Each row below holds a small network's activations on one input, seen along a few directions.
In each table, some parts of the input vary, and every possible input appears once, in random order.
A made-up example of a description, with smaller parts first: one of 3 separate values, together with either a single point or one of 9 places along a line or (one of 5 places around a ring, together with one of 6 places along a line).
Shared parts are said once, and a part with two or three values counts as separate values.

Other details of the inputs shift rows strongly along two fixed directions, in all tables alike. That doesn't count.

Table:
R1: |  26 |  16 | -34 | -42 |  -8 |  53 |  94 |  20 | -67 |   1 |  47 |  -9 |
R2: | -55 | -57 |  -9 |   5 |   8 |  42 | -12 | -58 |  -1 |  13 |  32 |   4 |
R3: |  21 | 119 |  17 |  37 |  -4 | -50 |   0 |  50 | -66 |  14 | -12 |  81 |
R4: |  -2 | -63 | -46 | -17 | -11 |  38 |   7 | -57 |   8 |   1 |   7 | -31 |
R5: | -56 | -45 |  37 | -54 |  16 |  51 |  -2 |  -7 |   1 |  21 |  47 | -34 |
R6: |  15 |  99 |  37 |  11 |  37 | -41 |  36 |  73 | -62 |  -4 | -17 |  73 |
R7: |  50 |  18 | -59 |  67 |  -1 |   9 |  89 | -11 | -47 | -20 |  46 |  16 |
R8: |  22 |  36 | -26 |  27 |   6 | -32 |  30 |  75 | -61 | -33 | -27 |  23 |
R9: | -26 | -40 |   3 | -19 |  -7 | -14 | -24 |  31 |  29 | -28 | -32 | -44 |
R10: |  33 | -50 | -18 |  13 |  -8 | -12 | -19 |  -9 |  59 |   3 | -15 | -25 |
R11: |   9 |  -9 |  25 | -51 |  25 |  -8 | -13 |   9 |  28 |   5 | -22 | -60 |
R12: |   9 |  -8 |  30 | -49 |  28 | -15 | -16 |   2 |  29 |  -7 | -13 | -63 |
R13: |  27 | -42 | -19 |   9 | -12 |  -8 | -17 | -10 |  71 |  -6 | -15 | -21 |
R14: | -34 | -10 |  54 | -59 |  12 |  15 | -30 |  24 |  33 |  10 |  -1 |   0 |
R15: |  19 | -47 | -52 |  28 |  -7 |  28 |  38 | -28 |   8 |   2 |  40 | -31 |
R16: | -28 |   0 | -33 |  42 |   6 |  52 |  62 | -41 | -77 |   1 |  50 |  50 |
R17: |  -7 | -29 |  -4 | -26 | -24 |  43 | -11 | -47 |   2 |  25 |  25 | -88 |
R18: | -38 | -30 |  27 |  20 |  26 |  -9 | -51 | -48 |  26 |  -4 | -11 |  12 |
R19: |  22 |  20 |  16 | -49 |  26 | -34 | -19 |  32 |  24 |   4 | -32 | -33 |
R20: |   7 |   3 | -26 | -33 | -46 |  50 |  24 | -25 | -17 |  16 |  34 | -40 |
R21: |  -3 |  70 |  28 | -24 |   5 | -15 |  43 |  61 | -36 |  -3 |   2 |  70 |
R22: |  -6 | -22 |  27 |  27 |   3 | -18 | -51 |   7 |  71 |   2 | -18 |  37 |
R23: |   4 | -23 |  25 |  35 |   7 | -25 | -43 |  12 |  49 |   8 | -16 |  42 |
R24: | -25 | -47 | -13 |  41 |   2 |  42 |  18 | -24 |   2 |  10 |  58 |  15 |
R25: | -13 | -57 | -46 | -24 | -24 |  35 |  18 | -61 |  20 |  -8 |   6 | -25 |
R26: |  36 |  71 | -48 |  11 | -27 |  16 |  63 |   6 | -83 |  12 |  36 |   2 |
R27: | -36 | -64 | -22 | -20 | -12 |  43 |  11 |  10 |  -6 | -24 |  15 | -60 |
R28: | -22 | -41 |  15 |   7 |  25 | -25 | -36 |  16 |  14 | -31 | -25 | -67 |
R29: | -29 | -19 |  57 | -55 |  16 |  10 | -31 |  25 |  22 |  16 |  -2 |  -3 |
R30: |  58 |  85 | -20 |   4 | -28 | -29 |  21 |  32 | -48 |  10 | -17 |  23 |
R31: |  29 |  31 | -71 |  40 |   4 |  15 |  79 | -29 | -73 | -14 |  12 |  26 |
R32: |  -9 | -29 |  -9 | -50 | -53 |  46 |  -2 | -40 |  18 |  20 |  27 | -67 |
R33: |  33 |  22 |  -6 |  11 |  29 | -92 | -74 |  -1 |  56 | -10 | -94 |   9 |
R34: |   9 |   7 |  50 |  54 |  35 | -78 | -79 |  23 |  70 |   3 | -60 |  42 |
R35: |   7 |   7 |  43 |  31 |   6 | -72 | -69 |  30 |  88 |  -4 | -56 |  61 |
R36: | -37 |  -1 |  26 |   2 | -17 |  48 |   2 | -38 | -41 |  19 |  58 | -17 |
R37: | -26 |  21 |  15 | -11 |  16 |  54 |  79 |   6 | -83 |  -1 |  76 |  17 |
R38: |   0 |   5 |   1 |  25 |  24 | -44 | -10 |  48 | -18 | -26 | -44 | -26 |
R39: |  10 |   8 |  55 |  56 |  38 | -82 | -81 |  16 |  72 |  -8 | -50 |  40 |
R40: |  -7 | -55 | -48 | -21 | -17 |  43 |  11 | -59 |  18 |  -8 |   6 | -28 |
R41: | -24 | -42 |  -1 |  -3 |  17 | -22 | -34 |  28 |  12 | -17 | -25 | -60 |
R42: |  17 | 113 |  21 |  19 | -28 | -41 |   9 |  48 | -48 |   6 | -16 |  88 |
R43: | -19 |  25 |  52 | -20 | -21 | -13 | -72 |   7 |  32 |  21 | -21 |  11 |
R44: |  -8 |  10 |   9 |  21 |  12 | -23 | -33 |  -3 |   2 |   0 | -32 |  65 |
R45: |  -6 | -27 |   3 | -24 | -23 |  35 | -12 | -55 |   3 |  17 |  34 | -88 |
R46: |  21 |  11 |  23 | -66 |  10 | -23 | -25 |  33 |  47 |  -2 | -40 | -28 |
R47: |  22 | -44 | -17 |   6 | -20 | -16 |  -7 | -13 |  73 |  -5 | -16 | -18 |
R48: | -14 |  14 |  54 | -16 | -17 | -16 | -73 |   7 |  21 |  27 | -21 |   7 |
R49: | -59 | -64 |  -1 | -15 | -15 |  49 | -10 | -57 |  25 |   7 |  24 |  11 |
R50: | -10 | -34 |  -3 | -79 | -14 |  44 |  35 |  -6 |  16 |   3 |  26 | -54 |
R51: |  79 |  70 | -39 |  79 |  16 | -62 |  44 |  40 | -21 | -20 | -31 |  51 |
R52: | -12 |  29 | -37 |  32 |  -8 |  36 |  56 | -12 | -62 | -11 |  31 |  88 |
R53: | -23 |  33 |  -1 |  20 | -23 |  59 |  54 | -18 | -91 |  25 |  67 |  16 |
R54: |  45 |  55 | -44 |  45 |  20 | -40 |  35 | -14 | -42 | -29 | -23 |  39 |
Description of these inputs: one of 6 places along a line, together with either a single point or (one of 2 separate values, together with one of 4 places along a line).
Changing only the place on the line of 6 turns R42 into R36. The same change can be made to R32. Which row results?
> R45
Changing only the place on the line of 6 turns R51 into R10. The same change can be made to R16. Which row results?
> R44
Change only the place on the line of 6 in R19. List by row number the other rows that result.
> R1, R11, R12, R46, R50
List by row number the other rows that have the place on the line of 6 in common with R3.
> R2, R5, R15, R19, R24, R26, R33, R41
Change only the choice among 2 separate values in R25. List by row number the other rows that result.
> R49

Table:
R55: |   6 |  -1 |   5 |   7 |   3 | -25 | -36 | -14 |  34 |   0 | -28 | -11 |
R56: |   3 |  28 |  -4 |  -6 | -15 |  15 |  18 |   6 | -23 |  10 |  16 |  24 |
R57: |  11 |  16 | -10 |  24 |  -8 |   5 |  18 |  -6 | -22 |   1 |  17 |  24 |
R58: |  -1 |   4 |  18 | -22 |   6 | -24 | -32 |   8 |  13 |  -2 | -30 | -31 |
R59: |  18 |  -6 |  11 | -20 |   0 | -20 | -20 |  15 |  44 |   2 | -24 | -13 |
R60: | -14 |   0 |  30 | -24 |  11 | -15 | -34 |   5 |  32 |   3 | -23 |  14 |
R61: |  -1 |   1 | -21 |  21 |   1 |   8 |  33 |   8 | -24 | -11 |  17 |  21 |
R62: |  19 |  20 |  -5 |   0 |   2 |  -3 |  28 |  28 | -19 |  -5 |   9 |  -9 |
R63: |  -4 |  30 |   9 |  -2 |  -5 |  11 |  13 |  15 | -37 |   9 |  18 |   5 |
R64: |   0 | -18 |   6 |   6 |  10 | -19 | -29 |   4 |  32 | -13 | -29 |  -7 |
R65: |  12 |  20 | -18 | -13 | -11 |   4 |  26 |   2 | -22 |  -4 |  -2 |   8 |
R66: |   5 | -19 |  -1 |   3 |  13 | -22 | -32 |  -3 |  28 |  -6 | -28 | -10 |
R67: |   6 |  -1 |  12 |   7 |   0 | -23 | -39 | -14 |  33 |   4 | -20 |  -7 |
R68: |  -3 |   5 | -13 |  24 |   1 |   4 |  29 |   8 | -23 |  -5 |  16 |  29 |
R69: |  -44 | -108 |  -26 |  -26 |  -13 |   85 |   10 |  -78 |   15 |   15 |   56 |  -81 |
R70: | -16 |  20 |  13 |  -6 |  11 |  13 |  22 |  14 | -39 |  -1 |  19 |  15 |
R71: |   3 |  10 |  -5 |  27 |  -5 |   9 |  24 |   1 | -22 |   1 |  16 |  29 |
What do these inputs look like to the network?
> either (one of 2 separate values, together with one of 4 places along a line) or one of 9 places around a ring
What sort of input is R58?
> one of 2 separate values, together with one of 4 places along a line
List by row number the other inputs of the same sort as R67.
> R55, R57, R61, R64, R66, R68, R69, R71

Table:
R72: | -23 | -23 |  21 | -37 |  -2 |  26 |  -6 |  -2 |  18 |   4 |  10 |  -1 |
R73: | -10 | -46 | -10 |  -8 |  10 |  13 |  10 |  -6 |  30 |  -7 |   9 | -17 |
R74: |  -5 |   2 |  17 | -26 | -11 |  16 | -23 | -17 |   7 |  20 |  11 | -28 |
R75: | -28 | -21 |  19 | -11 |  12 |  13 | -13 |   9 |  -5 |   0 |   5 | -34 |
R76: | -11 |   1 |   9 |  -2 |  12 |  13 |  30 |  27 | -35 |  -7 |  23 |   8 |
R77: | -10 |  -5 |  20 | -30 | -23 |  19 | -13 | -13 |  18 |  19 |  14 | -19 |
R78: |   9 | -21 | -14 |  -4 |  -5 |   2 | -11 | -34 |  12 |   4 |  -8 | -44 |
R79: |   -3 |    9 |   79 |  -28 |   40 |  -93 | -112 |   49 |  102 |   -1 |  -93 |    5 |
R80: |   62 |  104 |   -1 |   49 |   28 | -122 |  -28 |   65 |  -10 |  -32 |  -93 |   52 |
R81: | -47 | -31 |  25 |  25 |  -1 |  27 | -31 | -40 |   7 |  18 |  25 |  19 |
R82: |   0 | -37 |  -7 | -17 |  -1 |  12 |  -1 | -11 |  38 |  -8 |  -5 |  -5 |
R83: |  17 | -15 | -15 |  -6 | -12 |   7 | -14 | -28 |  23 |   8 |   0 | -32 |
R84: |   9 |  47 | -12 |  -8 | -16 |  15 |  45 |  21 | -47 |   8 |  20 |  49 |
R85: |   5 |  19 | -31 |  76 |   0 |   0 |  29 | -19 | -38 |  -6 |  22 |  73 |
R86: | -12 | -46 | -14 |   6 |   8 |  15 |   0 |  -7 |   8 | -10 |   3 | -44 |
R87: |  -1 | -39 | -19 | -21 | -19 |  24 |   1 | -24 |  28 |   8 |   8 | -13 |
R88: |  21 |  12 | -32 |  31 |  11 |  -2 |  61 |  31 | -44 | -22 |  14 |  27 |
R89: |  37 |  40 | -39 |  20 | -26 |   4 |  54 |   5 | -31 |  -3 |  15 |  31 |
R90: |   2 |  50 | -14 |  13 |   2 |   1 |  38 |  19 | -74 |  -9 |  17 |  11 |
R91: | -11 |  -1 |  17 | -23 |  -4 |  10 | -18 | -23 |  -6 |  16 |   3 | -37 |
Changing only one part turns R91 into R78. The same change can be made to R79. Which row results?
> R73
What do these inputs look like to the network?
> one of 2 separate values, together with either a single point or one of 9 places around a ring
Change only the choice among 2 separate values in R81. List by row number the other rows that result.
> R85
